Each row below holds a small network's activations on one input, seen along a few directions.
In each table, some parts of the input vary, and every possible input appears once, in random order.
A made-up example of a description, with smaller parts first: line(4) and (point or ring(9) or (values(3) and ring(5))).
Shared parts are said once, and a part with two or three values counts as separate values.
In the rows, zero is written as 128.

Other details of the inputs vary at random and push rows far along two fixed directions, the same in every table; ignore that.

Rows:
r1: [129 152 150 146 137  99 136 121  97 137 132 122]
r2: [130 100 100 126 119 165  99 143 151 109 117 104]
r3: [129 136 151 131 129 112 143 133 100 164 156 110]
r4: [124  86 120 111 121 168 102 132 153 114 141 126]
r5: [132 148 142 141 122 100 152 147 110 150 132 135]
r6: [135 112 112 123 120 162  90 127 142  91 119 126]
r7: [135 157 138 139 123 100 138 143  99 149 136 139]
r8: [124 103  97  84 113 160  96 131 136 119 125 118]
r9: [135 101  89 119 115 168 110 130 145 114 120 117]
r10: [128 153 145 104 122  95 135 145  98 156 138 133]
r11: [135 138 159 153 127 100 135 144 101 138 140 115]
r12: [133 107  95 117 123 166 109 128 145 104 113 112]
r13: [130 142 140 147 119 101 152 149 111 154 147 136]
r14: [132  90 119 134 126 161 103 126 153  95 134 126]
r15: [128 103 111 129 122 161 104 127 159 102 111 110]
r16: [131 139 155 157 131 100 137 139 108 147 135 105]
r17: [ 87 145 130  84 195 133 193  24 248  50  21 250]
r18: [129 112  95 117 121 164  97 128 136 101 116 118]
r19: [131 104 106 119 120 162 105 141 151  98 115 123]
r20: [136 140 149 154 135 105 145 125 102 144 147 112]
r21: [135 151 156 148 134  98 127 132  97 134 138 128]
r22: [127 103  87 123 115 166 104 124 143 113 133 132]
r23: [133 146 130 144 123 105 158 134 107 160 144 127]
r24: [129 147 149 151 138 102 137 118 100 138 144 126]
r25: [134 146 151 148 136 101 147 124 102 142 131 113]
r26: [ 90 197 163 103 207  73 240  19 198 100  32 241]
r27: [130 161 149 143 130 100 140 125  97 139 127 121]
r28: [130 107  89 118 115 166  99 128 138 111 121 125]
r29: [131 135 154 160 134 101 141 133 114 148 145 112]
r30: [128 139 146 109 115  97 140 158 102 160 143 117]
r31: [119 136 158 135 135 103 148 132 118 164 146 121]
r32: [135 113 101 117 120 163  91 137 140  96 120 127]
r33: [123  94 101  91 114 157 103 141 154 124 123 109]
r34: [126 149 139 103 127  97 155 134 107 161 130 120]
r35: [129 147 138 145 125 100 151 143 115 159 128 123]
r36: [128  95 116 109 121 170  87 128 142 112 146 130]
r37: [128 141 135 151 121 102 152 145 115 164 145 123]
r38: [136  99 113 133 126 162  87 123 143  93 139 129]
r39: [133 103  93 124 112 164  96 136 142 110 139 137]
r40: [121 143 151 128 133 109 137 124  99 157 151 126]
Description of these inputs: ring(5) and (values(2) or line(6)).
- The inputs of r19 and r18 match in every part but the ring(5) part. If r30 is changed in the same way as r19 into r18, which row does it become? => r8
- Change only the line(6) part in r20. List by row number the other rows that result. => r9, r12, r23, r25, r26
- List by row number the other rows that have the ring(5) part in common with r33. => r2, r15, r16, r29, r31, r35, r37
- Change only the ring(5) part in r31. List by row number the other rows that result. => r3, r4, r36, r40

Rows:
r41: [117 169 135 160 160 101 142  83 120 131 110 146]
r42: [150  97 127 179  86 136  92 197  91 138 163  53]
r43: [121  89  84  82 127 174 135 107 181  89  84 133]
r44: [153 106 132  98  87 138  64 184  56 140 179  55]
r45: [119 196 124 100 129  84 177 119 127 139  91 202]
r46: [137 172 144 185 136  84 155 125  80 150 140 115]
r47: [158 117 140 184 108 131 120 152  88 136 181  82]
r48: [110 160 143 144 164  96 167 100 166 115  76 163]
r49: [ 96  86 103  76 143 178 115  91 200 115 123 179]
r50: [130 129 116 133  99 110 146 167 105 170 156 123]
r51: [105 152 141 104 163  91 208  97 171 148 109 208]
r52: [103 135 147 104 149 105 184 103 155 154 124 192]
r53: [129  34  94 122 117 221  62 122 207  61 120 113]
r54: [135  98 138 116  97 147  87 174  78 169 188  42]
r55: [118 116 122 104 176 154 121  43 180  44  85 210]
r56: [115  80 108  73 142 178 134  92 190  94  99 143]
r57: [134 188 131  96 125  98 163 129 103 128  84 142]
r58: [129 140 166 160 155 107 168  89 126 127 136 154]
r59: [150 134 134 184 114 116 139 140  89 136 153 102]
r60: [114 188 151 110 150  67 171 113  97 179 105 125]
r61: [143 135 117 122  98 116 122 166  85 164 142  66]
r62: [133 202 163 157 141  71 164 146  95 128  91 150]
r63: [130 117 172 165 116 119  97 160 103 156 174  78]
r64: [124  88  98  80 139 174 142  97 193  93  93 141]
r65: [145 100  81 128  79 153  79 192 102 165 169  80]
r66: [129  42  86 127 127 235  48  93 181  67 144 114]
r67: [105 166 152 148 161  88 143 105 141 135  89 144]
r68: [136  38  82 125 119 219  67 130 213  55 114 110]
r69: [154 193 140 177 120  93 141 146  55 130 133 121]
r70: [116 172 136 129 122  75 142 148  87 200 146 131]
r71: [145  98 111 101  82 152  55 188  84 143 193  98]
r72: [113 158 178 122 166  87 145  98 143  98  99 181]
- Describe the family of inputs behind these rows. => line(4) and (values(2) or line(6))
- The inputs of r49 and r63 match in every part but the line(4) part. If r51 is changed in the same way as r49 into r63, which row does it become? => r68
- Change only the values(2) part in r57. List by row number the other rows that result. => r44
- List by row number the other rows that have the line(4) part in common with r58. => r41, r46, r47, r55, r59, r66, r69
- Change only the line(4) part in r52. List by row number the other rows that result. => r53, r56, r58
- Change only the values(2) part in r72. List by row number the other rows that result. => r62
